Each row below holds a small network's activations on one input, seen along a few directions.
In each table, some parts of the input vary, and every possible input appears once, in random order.
A made-up example of a description, with smaller parts first: one of 4 places along a line, together with either a single point or one of 11 places along a line or (one of 3 separate values, together with one of 8 places around a ring).
Shared parts are said once, and a part with two or three values counts as separate values.
In the rows, zero is written as 128.

Other details of the inputs vary at random and push rows far along two fixed directions, the same in every table; ignore that.

Table:
r1: 132; 111; 143; 145; 108; 134; 129; 120; 166; 143; 127; 131; 151; 139; 122
r2: 117; 116; 150; 148; 131; 141; 147; 111; 140; 122; 117; 106; 143; 150; 125
r3: 126; 118; 138; 142; 119; 123; 140; 114; 146; 143; 123; 119; 143; 130; 120
r4: 113; 107; 139; 151; 110; 133; 146; 116; 147; 142; 121; 120; 150; 145; 131
r5: 136; 122; 129; 124; 120; 143; 120; 109; 161; 123; 133; 136; 135; 121; 103
r6: 122; 135; 90; 108; 140; 122; 114; 195; 102; 115; 167; 135; 109; 79; 112
r7: 106; 138; 91; 96; 154; 107; 117; 187; 99; 124; 164; 123; 99; 96; 113
r8: 124; 124; 144; 130; 117; 124; 138; 106; 152; 144; 123; 118; 136; 136; 118
r9: 117; 122; 141; 129; 121; 128; 142; 103; 147; 127; 121; 109; 136; 142; 120
r10: 114; 143; 109; 112; 158; 108; 129; 205; 91; 114; 157; 114; 120; 89; 122
r11: 132; 141; 93; 102; 142; 117; 107; 190; 111; 118; 165; 140; 114; 73; 105
r12: 117; 111; 138; 150; 116; 129; 148; 114; 138; 139; 124; 115; 140; 141; 127
r13: 117; 107; 145; 147; 102; 143; 136; 113; 160; 141; 128; 123; 139; 158; 128
r14: 122; 103; 142; 154; 105; 140; 137; 121; 160; 139; 129; 126; 148; 147; 128
r15: 124; 148; 94; 85; 136; 121; 107; 184; 113; 115; 172; 133; 102; 85; 107
r16: 127; 120; 128; 122; 138; 127; 122; 99; 158; 132; 126; 130; 134; 132; 109
r17: 123; 156; 115; 91; 158; 103; 118; 192; 105; 118; 155; 120; 116; 87; 114
r18: 208; 199; 105; 102; 149; 127; 67; 143; 9; 102; 92; 211; 63; 120; 219
r19: 113; 115; 142; 144; 113; 132; 148; 108; 138; 141; 122; 112; 131; 151; 128
r20: 124; 123; 150; 133; 130; 138; 139; 102; 151; 121; 120; 109; 144; 148; 123
r21: 211; 168; 125; 138; 151; 158; 84; 32; 43; 93; 48; 200; 82; 173; 220
r22: 127; 111; 125; 136; 139; 127; 125; 106; 154; 132; 127; 127; 142; 127; 109
r23: 117; 154; 108; 90; 147; 95; 122; 187; 103; 123; 153; 120; 110; 85; 114
r24: 119; 121; 143; 130; 113; 129; 140; 101; 149; 142; 126; 113; 131; 147; 123
r25: 130; 118; 146; 146; 137; 132; 140; 115; 149; 124; 118; 113; 156; 131; 118
r26: 109; 151; 105; 85; 131; 102; 118; 193; 102; 136; 162; 126; 106; 99; 125
r27: 116; 111; 137; 151; 125; 127; 150; 116; 137; 125; 118; 110; 145; 137; 124
r28: 108; 110; 143; 144; 105; 137; 146; 108; 148; 144; 119; 117; 142; 156; 131
r29: 125; 115; 145; 131; 102; 139; 127; 108; 168; 141; 132; 126; 138; 154; 124
r30: 119; 104; 124; 145; 135; 133; 133; 108; 146; 128; 126; 122; 139; 137; 117
r31: 123; 114; 139; 142; 113; 128; 139; 115; 154; 146; 119; 125; 153; 136; 125
r32: 116; 153; 107; 87; 134; 99; 116; 193; 106; 139; 157; 132; 111; 92; 122
r33: 111; 115; 140; 143; 121; 131; 150; 111; 136; 127; 117; 107; 136; 146; 124
r34: 124; 112; 127; 139; 115; 152; 131; 111; 148; 122; 132; 126; 130; 134; 113
r35: 209; 163; 139; 162; 144; 149; 106; 45; 43; 96; 38; 187; 107; 160; 218
Each input here is: one of 5 places around a ring, together with either one of 2 separate values or one of 5 places along a line.
- Changing only the place on the ring of 5 turns r24 into r3. The same change can be made to r29. Which row results? => r1
- Change only the choice among 2 separate values in r5. List by row number the other rows that result. => r16

Table:
r36: 114; 133; 113; 116; 139; 111; 130; 183; 115; 124; 153; 117; 127; 97; 115
r37: 133; 128; 139; 143; 126; 126; 135; 118; 120; 133; 112; 128; 132; 140; 144
r38: 127; 132; 135; 134; 135; 131; 137; 114; 112; 119; 114; 119; 125; 140; 138
r39: 134; 122; 128; 142; 119; 139; 128; 113; 122; 127; 119; 136; 125; 141; 141
r40: 145; 133; 127; 128; 136; 137; 118; 116; 125; 117; 121; 141; 126; 126; 131
r41: 131; 130; 139; 132; 114; 133; 128; 115; 127; 133; 118; 133; 126; 148; 145
r42: 118; 139; 114; 105; 140; 104; 123; 175; 122; 133; 154; 121; 122; 98; 112
r43: 136; 124; 131; 141; 124; 140; 126; 113; 122; 126; 117; 136; 127; 141; 141
r44: 85; 76; 148; 142; 102; 140; 154; 104; 235; 151; 154; 87; 174; 140; 60
r45: 128; 126; 133; 141; 131; 128; 136; 113; 115; 129; 111; 128; 129; 142; 144
r46: 110; 138; 117; 108; 125; 109; 130; 183; 116; 138; 155; 120; 120; 104; 121
r47: 112; 140; 112; 99; 148; 109; 127; 166; 119; 121; 155; 111; 115; 100; 106
r48: 145; 133; 126; 131; 137; 133; 120; 119; 121; 116; 117; 139; 130; 122; 132
r49: 139; 126; 120; 129; 124; 136; 117; 113; 127; 125; 125; 143; 120; 129; 130
r50: 137; 133; 132; 120; 119; 133; 118; 113; 135; 131; 123; 139; 123; 140; 135
r51: 133; 129; 126; 128; 135; 126; 125; 112; 122; 127; 118; 133; 126; 131; 133
r52: 139; 134; 130; 124; 121; 131; 122; 117; 128; 132; 121; 139; 126; 131; 135
r53: 138; 127; 134; 141; 129; 138; 128; 117; 120; 121; 116; 134; 131; 137; 140
- Changing only one part turns r39 into r49. The same change can be made to r53. Which row results? => r40
- What do these inputs look like to the network? => one of 2 separate values, together with either one of 4 places along a line or one of 5 places along a line
- Change only the choice among 2 separate values in r50. List by row number the other rows that result. => r41
- Change only the place on the line of 5 in r46. List by row number the other rows that result. => r37, r38, r41, r45
